These are the activations of a small neural network, seen along a few directions. Each row is one input.
In each table, some parts of the input vary, and every possible input appears once, in random order.
A made-up example of a description, with smaller parts first: one of 6 places along a line, together with either a single point or one of 9 places along a line or (one of 3 separate values, together with one of 5 places around a ring).
Shared parts are said once, and a part with two or three values counts as separate values.
In the rows, 128 means zero.

Other details of the inputs shift rows strongly along two fixed directions, in all tables alike. That doesn't count.

A family of inputs:
r1: [163 115 119 166 147 132 146 153 153 126 119 110  97]
r2: [103 146  77 142 118  86 145 144 159 185 111 110 101]
r3: [158 146 121 163 129 110 166 138 150 152 111 137  91]
r4: [151 109 187 122 122 178 135 114 102  81 142 166 140]
r5: [208 113 118 193 160 122 156 157 174 128 104  98  82]
r6: [212 118 176 149 140 160 133 112 121  91 139 143 130]
r7: [145 153 124 140 138 115 155 121 139 151 114 131 113]
r8: [ 89 116 173  54 125 164  95  89  78  95 158 151 188]
r9: [ 99 123  58 121 145  87 101 154 150 162 119  80 132]
r10: [ 90 117  66 124 150  94 115 159 158 159 112  79 121]
r11: [148 143 193 115 112 161 155  96  98 111 136 190 134]
r12: [168 118 178 130 119 168 123 104 107  85 150 157 138]
r13: [162 115 182 123 119 174 119 102 101  84 147 164 143]
r14: [ 44 155 108  65 123 109 119 107 105 161 130 134 160]
r15: [ 32 118 105  65 125 128  98 131 105 134 143 117 162]
r16: [ 71 136  75 147 108  75  87 157 147 154 111  79 128]
r17: [191 142 184 158 112 154 169 102 128 120 132 169 108]
r18: [205 116 172 156 133 160 133 112 120  90 138 147 128]
r19: [168 113 116 170 134 130 139 151 150 123 114 118  96]
r20: [ 35 140 119  95  90 104  72 123 104 125 142 109 169]
r21: [ 73 120  98 105 117 117 107 137 123 131 137 113 138]
r22: [ 47 121  96  68 119 114  81 120 100 134 146 117 175]
r23: [ 81 116 180  70 108 173 112 101  78  82 162 166 172]
r24: [167 148 119 162 138 115 167 142 150 153 101 138  91]
r25: [165 151 120 161 136 112 167 140 150 150 106 134  92]
r26: [153 119  66 166 160  87 130 164 176 159 106  70  99]
Description of these inputs: one of 2 separate values, together with either a single point or one of 4 places along a line or one of 8 places around a ring.
Changing only the choice among 2 separate values turns r12 into r13. The same change can be made to r18. Which row results?
> r22
Change only the choice among 2 separate values in r11. List by row number the other rows that result.
> r3
A walk changes only the place on the line of 4. It starts at r14 and steps to r24. List the rest of the walk in order.
> r11, r2

A family of inputs:
r27: [209  87  91 204 165 121 123 176 179 114 108  71  88]
r28: [230  85 193 144 147 198 134 110 113  60 151 158 131]
r29: [200 135  98 207 146  94 140 158 176 148  95  90  84]
r30: [ 82 139  87 106 113  98 111 126 128 158 135 117 139]
r31: [127 135  63 166 155  79 136 171 178 172  91  72  93]
r32: [213 136  87 202 152  95 160 153 181 163  97 102  75]
r33: [143 134 177 113 129 150 123 102 105 103 135 147 151]
r34: [ 68 135 100  97 104 111 113 124 118 149 142 130 142]
r35: [ 58 133 100  86 120 117 129 132 119 150 134 132 136]
r36: [ 46 132 104  96 116 111 109 140 120 140 129 115 143]
r37: [127 125 177 127 104 157 125 115 104  95 139 157 137]
r38: [207 130 204 133 142 180 167  95 111  96 132 179 124]
r39: [131 126 166 115 107 159 142 109 105 109 144 171 132]
r40: [ 62 135 101  80 133 117 132 128 119 153 130 128 141]
r41: [133 129 175 130 101 151 116 109 104  96 142 152 142]
r42: [ 64 137 101 105 106 100  89 127 119 140 135 108 153]
r43: [ 75 141 100  79 133 108 119 116 118 158 134 123 151]
r44: [129 129 179 113 129 159 135 112 106  99 132 151 142]
What do these inputs look like to the network?
> one of 2 separate values, together with either a single point or one of 8 places around a ring
Changing only the choice among 2 separate values turns r36 into r35. The same change can be made to r37. Which row results?
> r39
Change only the choice among 2 separate values in r41. List by row number the other rows that result.
> r34

A family of inputs:
r45: [127  96  86 148 152 114  98 165 151 118 121  73 124]
r46: [110 133 137  94 128 133 108 108 106 120 140 135 159]
r47: [177 131 124 181 136 118 151 142 161 139 109 112  92]
r48: [159 118  88 157 143 111 131 149 153 143 118 107 107]
r49: [120 145 130 136 125 117 144 129 136 145 117 126 117]
r50: [147 123 120 137 129 129 128 131 132 127 128 131 122]
r51: [ 91 146 144  93 116 133 131 113 102 130 133 159 144]
r52: [112 136 111 121 124 117 128 131 126 141 123 134 127]
r53: [ 87 130 143  96 111 142 130 114 107 124 142 149 142]
r54: [118 121 125 119 129 136 137 129 130 131 134 132 123]
r55: [131 110 168 138 111 159 117 133 111  84 135 145 132]
r56: [146 135 160 126 115 141 116 105 109 109 136 145 145]
r57: [160 122 154 122 130 147 114 107 112 104 141 137 148]
r58: [173 125 141 142 137 143 141 125 128 117 126 145 118]
r59: [149 140 117 166 129 115 170 149 156 150 108 129  85]
r60: [195 116 184 142 139 169 145 106 122  94 139 147 128]
r61: [151 131  96 166 127 106 135 148 152 147 110 116 101]
r62: [180 130 123 186 130 115 143 141 159 136 113 110  95]
r63: [111 118 146 134 117 136 101 137 118  97 131 117 141]
r64: [143 128 165 112 135 152 139 108 116 112 136 144 138]
r65: [ 95 129 104 103 138 120 135 135 130 149 124 126 129]
r66: [ 95 150 133 103 121 116 121 117 114 138 127 135 145]
r67: [102 133 127  95 138 127 123 118 119 138 129 126 146]
r68: [100  96 140 106 125 155  97 136 108  90 143 126 149]
r69: [ 67 149 129  88 118 115 121 116 111 146 128 133 151]
r70: [109 137 133 105 126 131 133 121 114 133 127 147 135]
r71: [ 86 138 111 124 105 113 129 134 129 145 131 129 123]
r72: [181 139 126 191 120 106 138 140 157 137 110 114  97]
r73: [160 126 111 173 125 118 150 147 156 139 117 121  91]
r74: [153 123 167 114 141 156 141 108 116 108 138 143 139]
r75: [189 114 109 176 139 121 140 147 158 132 120 113  97]
r76: [123 144  93 154 120  90 119 143 148 155 113 103 115]
r77: [129 140 145 140 118 126 139 123 131 132 125 132 120]
r78: [161 114 127 146 133 140 140 131 137 121 135 129 114]
r79: [139 121 115 133 131 117 110 126 135 129 133 108 136]
r80: [128 137 139 142 102 125 131 125 124 127 131 144 122]
r81: [128 132 164 114 122 153 152 113 113 117 133 161 128]
r82: [ 96 130  74 113 151  94 123 145 148 166 115  90 129]
r83: [185 120 102 165 152 120 147 148 156 138 113 118  97]
r84: [ 73 143  97  98 123  99 103 126 120 149 127 113 150]
r85: [101 142 142  93 126 130 117 108 104 126 132 142 155]
r86: [ 49 138  98  64 132 109  98 119 108 147 136 116 167]
r87: [143 138 168 119 130 147 139 107 113 117 126 151 138]
r88: [157 114 131 139 138 143 149 132 138 124 132 132 111]
r89: [ 37 114 107  84 118 119  70 136 106 113 140  99 170]
r90: [131 124 133 126 132 133 130 123 131 127 131 123 129]
r91: [112 148 115 129 120 105 119 127 128 142 121 123 131]
r92: [115 120 133 100 138 143 143 123 121 128 137 139 132]
r93: [129 124  92 148 134 103 122 144 155 149 122  93 114]
r94: [140  89 155 121 136 167 108 133 112  78 143 131 142]
r95: [103 106 114 133 124 131 106 152 129 109 128 111 130]
r96: [128 100 130 133 137 139  97 142 128  97 132 103 140]
r97: [180 127 144 137 153 139 138 120 130 119 124 131 127]
r98: [129 125 135 118 136 141 151 128 129 129 129 140 119]
r99: [105 132  74 129 133  90 103 142 145 156 121  89 132]
r100: [134 143 161 122 113 143 137 111 106 115 132 166 133]
r101: [110 127 130 110 117 122 101 115 118 125 141 120 152]
r102: [129 130  83 135 149 108 140 150 150 155 113 112 108]
r103: [ 96 136  82 137 118  85 105 142 147 159 119  92 127]
r104: [191 120 174 129 146 168 152 111 114  99 134 164 126]
r105: [109 137 134 130 111 129 144 128 128 136 128 142 117]
r106: [ 86 142  86 138 113  87 116 143 147 162 120  97 120]
r107: [163 126 159 119 138 150 123 106 110 104 139 143 147]
r108: [125 128 130 135 110 127 124 125 125 128 130 138 127]
r109: [104 120 140 102 113 146 120 115 110 117 148 143 143]
r110: [ 87 140 127 101 125 120 128 120 121 140 129 126 141]
r111: [ 98 144 138 108 119 131 143 122 115 138 125 152 130]
r112: [187 117 177 145 119 163 138 110 118  95 141 159 125]
r113: [154 120 147 119 146 153 150 120 122 119 130 149 126]
r114: [154 117 139 136 132 138 126 121 131 117 138 122 130]
r115: [126 135 138 124 130 135 150 126 125 134 120 148 120]
r116: [118 141  90 152 117  96 130 147 146 156 114 116 107]
What do these inputs look like to the network?
> one of 2 separate values, together with one of 4 places along a line, together with either a single point or one of 8 places around a ring
Changing only the choice among 2 separate values turns r64 into r98. The same change can be made to r96. Which row results?
> r68
Changing only the choice among 2 separate values turns r50 into r99. The same change can be made to r94. Which row results?
> r45
List by row number the other rows that have the choice among 2 separate values and the place on the line of 4 in common with r105.
> r51, r55, r59, r71, r80, r100, r111, r116
Change only the place on the line of 4 in r72. List by row number the other rows that result.
> r79, r101, r103
Change only the choice among 2 separate values in r56. List by row number the other rows that result.
> r61
Change only the place on the line of 4 in r90. List by row number the other rows that result.
> r47, r60, r77
List by row number the other rows that have the choice among 2 separate values and the place on the line of 4 in common with r92.
> r48, r75, r78, r83, r88, r94, r104, r113
Change only the place on the ring of 8 in r61. List by row number the other rows that result.
> r52, r53, r70, r73, r81, r108, r115
